[ 348 -160  228  128  939 -650 -695] Answer: 348, -695

[3 9 4 2] Answer: 3, 2

[-897 -648 -554  521] Answer: -897, 521

[[  21  271  710  109]
 [-107 -799   74   58]] Answer: 21, 58

[ 82  88 161  47 230 116] Answer: 82, 116

[79 37 45 35 16] Answer: 79, 16

[2 8 3 1] Answer: 2, 1
---
Q:
[[ 13.9  39.6 -11.3  55.4  28.3]
 [-14.8  16.6  49.9  63.7  10.0]
 [-52.2  35.9 -42.3  51.5  21.4]]
A: 63.7, 55.4

Q:
[[ -8.4 -17.6  15.7  10.8 -19.0  -8.5]
 [-24.5  -6.1  34.6  27.6 -16.8  -9.3]
 [  2.7  27.4 -59.9 -29.4  45.4  19.7]]
A: 45.4, 34.6

Q: [-57.4  54.5  -6.4   6.9  23.9 -38.7 -33.2]
A: 54.5, 23.9

Q: [-21.7  60.0 -50.4  56.9  49.3  25.1 -53.0]
A: 60.0, 56.9

Q: [  8.8  53.0 -11.0 -41.9]
A: 53.0, 8.8

Q:
[[-49.1  62.7 -65.9  27.6   1.6]
 [ -6.9  22.8  -1.8  29.9  -2.0]]
A: 62.7, 29.9

Q:
[[ 30.8   1.6 -51.6 -22.8 -36.1]
 [-34.4   6.6  -9.8 -43.9  -9.3]]
A: 30.8, 6.6
---
[[165 204 169  35  57 230 129]
 [ 89  52  26 163  76 118  81]] -> 165

[[ 37 107 148 190 216 235 169]
 [ 42 141 159 185 236 231 131]
 [ 39 125 152 191 227 238 150]] -> 37

[ 533  431 -855 -483  595] -> 533

[[4 6 1 8 0 8]
 [3 4 6 1 8 0]] -> 4

[222 138 150  88 160 125  54] -> 222

[[4 4 3 4]
 [3 4 7 4]
 [6 0 5 6]] -> 4
---
 25.4    3.4  -17.0   -5.1  -51.9  -65.8 -> -5.1

-10.1  -40.6  -11.7  -22.2   10.1   48.2 -> -10.1

 13.3   -6.1   10.9  -22.1   42.0   51.4   15.0 -> 15.0

 -6.6   -9.8   16.1   -6.6   22.5  -53.7   -7.2
  8.6    5.5  -10.8    8.6   -2.1   32.0   14.7
  4.7    5.6   -8.7    4.7    2.8   35.0   20.8
-> 22.5

 51.8  -26.4   -6.6  -31.0   26.4   64.7  -29.5 -> 26.4

-28.2  -22.6   65.1   11.1 -> -22.6
---
[-270  613  506 -593 -973]
613, 506

[[143 234 218 219 130 174 190]
 [161  55 216  64 123 134 141]]
234, 219

[721 413 900  86 853 606 639]
900, 853

[923 104 680 179]
923, 680

[ 8  4  7 75]
75, 8

[-206  610 -242 -609]
610, -206

[-510  529  733  647  594  487  902]
902, 733

[3961 5809 4811 2777 9145 6758 4588]
9145, 6758
---
[-24.3  26.4 -66.1  61.6  27.6  47.5 -28.8] Out: -28.8
[ -4.1 -46.0 -20.4 -31.0 -55.8 -21.0] Out: -21.0
[ 29.0  -9.2   2.8  51.6  -6.6 -21.4   9.4] Out: 9.4
[ 19.9 -47.9 -56.3  -2.9  12.6 -27.0] Out: -27.0
[-32.5  50.2  -3.0   2.9   2.2   7.5] Out: 7.5
[ 16.1 -19.6  10.9  65.9 -29.4  45.8] Out: 45.8
[-26.1 -18.7  45.9  63.9  37.4] Out: 37.4
---
[ 121.3  -22.0  -26.6  109.5 -120.0 -148.8] value 121.3, 109.5

[-1.83  1.82  0.74 -0.85  0.43 -1.25] value 1.82, 0.74

[[ 18.46   3.05 -13.81  14.99 -11.82   6.64]
 [  9.40   2.82 -14.65  16.30   0.65   1.60]] value 18.46, 16.30

[ 0.18 -0.06 -0.10  0.04  0.08  0.00] value 0.18, 0.08

[ 0.410  1.574  1.113 -1.358] value 1.574, 1.113

[ 0.101  0.010 -0.136  0.051] value 0.101, 0.051

[ 1.2 -0.4 -1.0 -0.6] value 1.2, -0.4

[-71.77  86.12 123.21 -95.00  96.32] value 123.21, 96.32
---
Q:
[[166 164 123 159 171 173 196]
 [202 124 142 162  42 195 125]
 [190 175 172 192 198 167 121]]
A: 196

Q:
[[409 181 831 470]
 [691 508 329 623]
 [539 734 805 963]]
A: 470

Q:
[[  6 -10  26 -14  36   2]
 [ -4  16  16  40  21  15]
 [ 25 -27  -2  12   9  24]]
A: 2

Q:
[[4144 8593 5831 7794]
 [4518 1448 6172 2648]
 [4130 5112 4512 6744]]
A: 7794

Q:
[[  5  15  25  23  -1 -20]
 [-18  44  25  45   3 -33]
 [-24  27  22  31  17 -14]]
A: -20

Q:
[[17 46 20 47]
 [14 46 49 49]
 [92 50 58 56]]
A: 47
---
[  5.0  13.4   5.2  -6.5  65.1 -14.7] -> 65.1, 13.4

[-21.0  12.9 -49.6 -56.9  54.8 -16.8] -> 54.8, 12.9

[  7.0  28.7  -1.7 -58.4  12.5  13.5] -> 28.7, 13.5

[ 57.2   2.5  19.8 -31.4] -> 57.2, 19.8

[[ -0.1  15.2  34.5  17.4 -56.7  28.5]
 [ 43.8  26.9  -1.2  -9.6 -22.6  -1.8]
 [-51.2  -9.5  57.6  -0.4 -15.0  21.0]] -> 57.6, 43.8

[ 15.4  23.1 -52.6  44.6  10.2   2.8] -> 44.6, 23.1

[  1.8  -6.0  19.5 -51.7  -0.1] -> 19.5, 1.8

[-36.1  47.8  -7.1  11.6] -> 47.8, 11.6
---
[-32.9, 15.6, -25.4, 27.7, 53.3]
15.6

[46.1, 51.1, -30.9, -57.2, 23.1, 30.1, -0.4]
30.1

[-30.1, -45.5, -34.8, -56.2]
-45.5

[13.4, 53.3, -36.2, 20.0, -16.5, 9.8]
13.4

[33.6, -18.0, 10.9, 64.8]
10.9

[0.0, 40.1, -15.0, 48.6, -13.6, -20.1]
0.0

[0.6, -2.1, 2.8, -56.9]
-2.1

[35.2, 24.8, 37.5, 45.5, -56.2]
35.2

[[11.0, -17.5, 29.0, 6.7, 16.6, -20.1, 3.1],
 [61.2, -40.6, -10.4, -7.2, 21.2, -43.9, 51.2]]
29.0

[-44.2, -41.7, -21.6, -55.0, 50.6, 37.1, 11.6]
11.6
---
[[151  85  55 100 198 192  69]
 [147  82  47 108 203 196  65]] → 203, 198

[[7 6 5 2 6]
 [4 6 4 2 6]
 [6 6 8 2 6]] → 8, 7

[-33 -16  40 -35 -39 -33] → 40, -16

[[-710 -203 -700 -688  787]
 [-769 -763 -311 -627 -725]] → 787, -203

[63 79 12 85] → 85, 79

[-534  490  893 -578] → 893, 490

[[166  31 451  67 986]
 [505 308 594 215 174]] → 986, 594
